A small network was shown many inputs. Here are its activations along a few directions, one row for each input.
In each table, some parts of the input vary, and every possible input appears once, in random order.
Descriptions start from the smaller parts, as in this example, which fits no table here: one of 6 places along a line, together with either a single point or (one of 2 separate values, together with one of 5 places around a ring) or one of 11 places around a ring.
Shared parts are said once, and a part with two or three values counts as separate values.
In the rows, zero is written as 128.

Other details of the inputs shift rows strongly along two fixed directions, in all tables alike. That doesn't count.

A family of inputs:
R1: [123 113 129 108 113 100 109 118 125 101 173]
R2: [118 161 130 197 125  77 198 143  88 181 146]
R3: [149 109 114  98 113 163  86 115 144 132 132]
R4: [140  76 135 103 114 128  86 114 151 117 146]
R5: [144 114 140 154  87  72 147  93  95 150 177]
R6: [152  94 139 129  85  87 113  93 115 140 183]
R7: [154 101 136 123 135 130 103 111 136 132 110]
R8: [ 87 174 130 204 165 103 228 164  98 171  86]
R9: [127 114 125  97 185 216  78 180 186 106  62]
R10: [131 106 132 106 110 145  99 142 145 117 165]
R11: [146  88 130 105  75 107  99  86 127 125 182]
R12: [148 136 126 141 140 138 128 132 119 153 108]
R13: [129 122 135 138 106 100 153 105 104 137 143]
R14: [144 100 119 111 104 139 101 123 131 137 163]
R15: [114 148 126 130 100  83 150 103  89 108 182]
R16: [147  95 126  96 108 144  87  92 145 116 124]
R17: [147  90 128 117 168 166  75 160 171 135  96]
R18: [111 193 131 169  58  67 217  98  64 160 189]
R19: [137  99 137 102  69 111 101  91 133 110 187]
R20: [ 92 186 127 160 163 102 192 138 106 121  84]
R21: [139 150 119 128 117 140 146 121 110 151 121]
R22: [ 89 176 134 188 114  88 214 154  95 156 153]
R23: [ 86 172 143 176 154 111 205 146 118 131  76]
R24: [127  84 141  96 145 158  80 142 179  94 108]
R25: [137 134 112  98  79 111 104 102 101 112 212]
R26: [123 116 128 145 124 118 143 149 118 151 155]
R27: [160 114 128 124  85 108 111  77 110 141 159]
R28: [ 92 204 116 167 169 118 198 164 103 140  88]
R29: [113 122 117 112 177 156  98 177 156 106 114]
R30: [104 161 114 127 205 171 129 182 146 109  58]
R31: [131  95 139  92 138 163  83 121 171  92  98]
R32: [141 122 121  94  89 156  91 109 141 116 157]
R33: [123 134 132 129 193 170 137 152 156 126  22]
R34: [ 97 147 117 139 201 155 134 194 146 111  84]
R35: [140 134 133 106  63 114 128  74 112 117 168]
R36: [127  97 127  90 151 146  74 129 164  84 114]
R37: [124 151 132 174 182 136 165 171 120 163  74]
R38: [ 98 164 128 144 170 116 164 144 114 106  90]
R39: [168 111 128 105  73 112  97  65 117 135 162]
R40: [160 114 118  99 167 195  68 144 171 132  66]
Each input here is: one of 2 separate values, together with one of 4 places along a line, together with one of 5 places along a line.
The inputs of R18 and R35 match in every part but the choice among 2 separate values. If R40 is changed in the same way as R18 into R35, which row does it become? -> R39
The inputs of R13 and R8 match in every part but the choice among 2 separate values. If R20 is changed in the same way as R13 into R8, which row does it become? -> R28
Change only the place on the line of 4 in R16. List by row number the other rows that result. -> R23, R27, R38
Change only the choice among 2 separate values in R6. List by row number the other rows that result. -> R17
Change only the choice among 2 separate values in R5. List by row number the other rows that result. -> R2

A family of inputs:
R41: [ 89 154 128 154 178 108 166 169 121 109 104]
R42: [ 95 194 127 177  88  57 236 106  56 154 172]
R43: [126 176 140 183 122 108 194 129  98 162 112]
R44: [152  70 113  69 167 209  29 160 188 103 114]
R45: [128 111 131 106  94 109  98  98 126 103 175]
R46: [159  64 140 112  83 100  99  82 133 139 165]
R47: [142 115 135 134  52  66 127  89  82 142 244]
R48: [163 101 130  89 104 158  68 121 157 125 149]
R49: [135 114 133  98  92 110 102  92 122 106 169]
R50: [127 101 118  84 121 152  82 126 146  91 163]
R51: [154 105 117  99  69 133  97 101 120 146 187]
R52: [143 123 133 106  91 120 106  78 117 109 148]
R53: [141 104 120 116  74 118 108 119 112 140 207]
R54: [157 107 110 103  84 111  78  98 120 129 198]
R55: [161  74 140 116  85 104 108  77 130 141 153]
R56: [105 196 127 182  96  53 223  95  55 145 154]
R57: [128  95 135  93 127 136  78 123 148  88 152]
R58: [128 175 123 176 134  96 185 120  85 160 111]
R59: [ 81 158 132 167 135  98 197 158 100 131 139]
R60: [111 170 121 174 130  98 202 144  87 171 139]
R61: [107  99 151 180 171  98 173 160 133 145  95]
R62: [134  95 134  82 129 163  65 139 171  82 141]
R63: [142 148 134 124  45  91 144  66  91 124 197]
R64: [147 100 132  66 150 196  52 134 191  84  83]
R65: [142 122 121  97  74 138 106  81 119 117 156]
R66: [133 113 120  88  74 129 103  98 124 115 178]
R67: [155  91 115  91 126 142  57 130 145 113 166]
R68: [135 120 116  88  82 125 106  93 119 110 184]
R69: [121 173 141 178 124 100 197 141 101 164 123]
R70: [126 148 125 153 162 162 152 150 130 154  59]
R71: [145  98 133  75 129 157  64 107 160  92 113]
R72: [100 143 128 127 197 178 141 175 161 116  30]
R73: [124 132 139 142 212 167 126 175 160 136  25]
R74: [153 131 121 122  30  90 140  73  80 163 222]
R75: [163 115 114  97  75 134  99  89 115 144 183]
R76: [119 137 138 152 181 133 143 163 136 144  74]
R77: [130 110 146 165 171 129 156 129 142 148  44]
R78: [105 164 119 180 131  98 192 150  93 166 148]
R79: [153  80 113  81 116 181  47 132 168 123 140]
R80: [ 97 165 141 152 158 123 175 160 132 121  90]
R81: [112 134 136 160 182 132 138 169 140 139  81]
R82: [129 154 120 151 171 162 152 146 128 150  63]
R83: [137  91 113  67 166 182  37 139 186  74  94]
R84: [107 149 124 126 212 160 134 168 158 104  29]
R85: [103 181 125 164 129 108 201 118  90 137 112]
R86: [ 90 141 120 133 211 173 135 186 165 105  48]
R87: [129 146 138 157 174 143 144 141 130 144  57]
R88: [157  42 136  96 128 147  54 111 179 116 120]
R89: [ 90 171 140 172 130  93 194 149 111 127 132]
R90: [130  84 116  67 152 200  44 146 191  86  95]
R91: [106 159 143 185 134  94 192 167 104 152 149]
R92: [ 98 165 125 147 171 110 170 152 119 118  88]
R93: [119 158 120 160 170 114 164 157 115 150  95]
R94: [114 135 135 151 206 174 127 199 175 130  47]
R95: [161 138 117 122  43  71 132  65  74 152 224]
What is each input in this table made of? -> one of 5 places along a line, together with either a single point or (one of 2 separate values, together with one of 5 places around a ring)
List by row number the other rows that have the place on the line of 5 in common with R66. -> R46, R48, R49, R51, R60, R68, R76, R80, R92, R93
Change only the choice among 2 separate values in R43. List by row number the other rows that result. -> R63
Change only the place on the ring of 5 in R65. List by row number the other rows that result. -> R52, R56, R63, R85
Start at R82 and move only the place on the line of 5, one step at a time. The first step leads to R75. Which rows follow, in order? -> R60, R78, R44

A family of inputs:
R96: [141  86 137 105  97 133  93 112 145 119 162]
R97: [ 99 185 125 180 115  75 202 131  77 148 171]
R98: [119 146 124 147 172 160 154 149 135 136  67]
R99: [141  94 112  89 116 142  75 116 136 104 157]
R100: [146  89 141 104 106 120  88 104 137 116 163]
R101: [116 127 130 137 168 148 129 175 152 133  87]
R102: [147 122 134 147  37  58 157  60  68 173 218]
R103: [133 112 126  78  98 151  87 110 151  94 152]
R104: [105 142 127 136 170 160 130 170 144 119  87]
R105: [105 135 137 148 177 130 142 156 140 112  84]
R106: [104 175 130 198 103  63 222 111  64 174 141]
R107: [104 127 133 143 168 152 138 164 154 113  82]
R108: [154  95 128 100 112 138  75 118 144 127 166]
R109: [100 160 121 179 113  54 212 132  74 155 167]
R110: [162 115 125  98 101 146  77  92 134 113 142]
R111: [120 155 127 131 163 156 157 146 135 133  70]
R112: [167 105 127 101 104 147  71  99 139 118 137]
R113: [114 117 130 139 174 132 138 160 133 132  95]
R114: [106 145 135 118 178 147 131 154 150  98  75]
R115: [ 97 140 131 143 162 147 148 157 145 110  89]
R116: [172 100 128 102 101 133  78 100 143 128 140]
R117: [149 117 118  80  95 147  85  88 136 118 136]
R118: [103 156 140 178 122  60 201 131  93 144 148]
R119: [119 116 140 136 170 154 122 171 150 136  88]
R120: [147 111 116 100  96 142  88  85 128 124 143]
R121: [134 118 113  78 105 135  92 109 128 100 163]
R122: [118 167 132 193 104  66 229 120  74 181 147]
R123: [140  93 127 101  95 130  94 113 150 113 162]
R124: [140 106 124 102  96 142  84 121 134 118 168]
R125: [104 138 133 136 181 143 133 153 146 103  79]
R126: [136 124 124  84  93 145  90 118 134 109 165]
R127: [141 121 145 147 177 148 125 152 148 142  60]
R128: [157  95 119 103  96 129  89  93 138 140 142]
R129: [136 103 110  84 116 146  76 111 135  98 158]
R130: [124 138 127 154 171 153 155 153 135 144  68]
R131: [111 164 127 175 122  76 189 141  96 157 159]
R132: [113 153 123 119 176 157 125 165 150 113  89]
R133: [133 119 138 150 170 150 147 151 140 155  72]
R134: [114 144 124 146 173 142 134 166 140 127  99]
R135: [148 164 130 130  28  63 160  59  66 142 221]
The inputs of R96 and R115 match in every part but one. If R102 is changed in the same way as R96 into R115, which row does it become? -> R120
The inputs of R135 and R127 match in every part but one. If R111 is changed in the same way as R135 into R127, which row does it become? -> R133
What is each input in this table made of? -> one of 5 places along a line, together with either one of 3 separate values or one of 5 places around a ring
Change only the choice among 3 separate values in R130. List by row number the other rows that result. -> R106, R112
Change only the place on the line of 5 in R118. List by row number the other rows that result. -> R100, R105, R114, R125
Change only the place on the ring of 5 in R101. List by row number the other rows that result. -> R109, R118, R123, R131
